A small network was trained on made-up records. Each row is its average activation on records with the value named, seen along a few directions.
Values that are neighbours, or in one group, have similar rows; names and order tell nothing.
(in the rows, 500 means zero)
Strong random noise was added to every row along 11 fixed directions; ignore it. To show where, here is one row again and again, with new noise each time:
[643 390 440 527 352 493 395 538 118 516 316 486 800 596 356 609 369 554
 514 297 275 422 308 666 457 343 355]
[383 431 551 434 500 541 602 517 702 424 579 511 546 441 531 558 653 430
 440 545 525 578 589 388 431 366 599]
[360 600 378 559 612 505 552 620 608 644 463 419 439 533 647 476 468 474
 387 516 699 488 590 435 484 464 490]
[577 444 660 312 418 487 494 505 325 442 443 521 627 535 535 607 508 526
 489 489 426 567 515 692 424 430 620]
[456 528 477 603 550 535 657 573 378 662 598 426 433 501 633 423 275 467
 199 729 681 450 616 447 449 525 339]
[450 429 409 518 516 512 501 582 639 559 426 420 606 485 408 505 551 619
 543 430 629 495 565 394 491 386 525]
[548 436 650 327 388 473 441 426 418 413 460 551 555 540 472 532 617 502
 612 404 425 521 454 714 486 497 664]
[442 464 469 500 500 484 351 489 477 589 413 522 607 605 454 412 534 605
 645 329 548 401 390 644 531 544 562]
[629 436 411 390 446 305 537 498 549 452 475 655 454 546 430 488 472 424
 577 531 410 690 596 599 528 454 599]
[411 449 345 713 439 516 458 427 358 665 471 412 365 602 432 281 458 495
 461 269 545 158 361 670 604 545 358]
[658 482 656 692 275 655 429 572 388 392 718 388 603 329 472 686 492 422
 441 667 547 420 467 373 502 514 356]
[316 603 429 629 516 535 539 514 790 470 672 526 336 455 641 481 665 226
 451 553 600 503 500 342 525 518 508]
[476 479 513 591 452 502 476 607 413 461 645 573 518 534 733 652 469 313
 308 504 337 446 524 695 475 355 546]


Field TIK:
fego: [240 355 558 549 689 629 562 554 694 508 823 646 594 498 765 443 560 502
 266 709 530 517 559 384 415 451 622]
gufu: [709 362 313 581 434 312 472 498 477 525 440 583 428 548 320 458 350 610
 571 449 419 460 622 636 592 423 526]
sedok: [507 348 527 308 466 418 617 409 465 501 512 683 654 578 376 338 513 478
 535 718 621 712 442 418 413 533 542]
bapu: [519 485 347 670 410 416 520 453 465 449 686 670 324 581 561 462 502 203
 416 520 392 410 430 630 584 491 437]
niz: [459 606 362 500 468 430 389 539 489 449 444 685 614 633 596 577 679 206
 628 388 443 642 250 502 483 447 521]
biput: [366 580 625 509 599 599 440 400 643 485 478 382 374 408 519 426 649 606
 578 332 430 350 500 469 565 611 539]
desu: [544 502 633 327 584 525 593 591 459 408 582 560 459 500 736 648 475 454
 348 733 537 682 592 497 403 456 638]
popos: [610 465 405 541 540 418 520 548 465 587 463 478 492 478 452 461 369 624
 486 582 549 589 596 453 541 539 421]
zedo: [578 595 457 437 541 483 497 432 478 509 405 449 371 492 412 436 496 544
 647 487 554 552 418 427 555 668 458]
dutep: [550 436 543 393 408 442 632 381 402 350 558 607 396 520 476 487 520 310
 407 579 386 574 441 601 450 456 512]
garo: [482 209 495 524 453 581 602 430 570 386 592 486 539 419 305 493 577 617
 446 411 377 356 531 436 461 293 527]
tikom: [468 425 659 439 562 531 479 421 479 523 559 544 616 495 475 389 494 626
 523 594 499 544 507 496 486 616 527]
riki: [526 324 556 540 399 568 535 456 442 471 549 402 605 421 368 514 569 642
 464 463 460 419 551 478 498 356 477]
gug: [596 546 366 455 446 444 435 573 639 379 497 585 484 479 504 598 633 341
 656 593 671 717 416 360 500 486 600]
suv: [379 476 418 677 514 614 433 514 735 435 741 534 356 447 612 496 734 358
 481 507 608 407 405 363 567 516 568]
The values of TIK form a ring.
Q: List every value one step from popos, in the order listed.
A: biput, tikom
Q: List every value one step from zedo, in the order listed.
A: fego, suv
Q: List every value one step from gufu, in the order listed.
A: bapu, dutep
Q: List every value one step from garo, in the order listed.
A: desu, gug
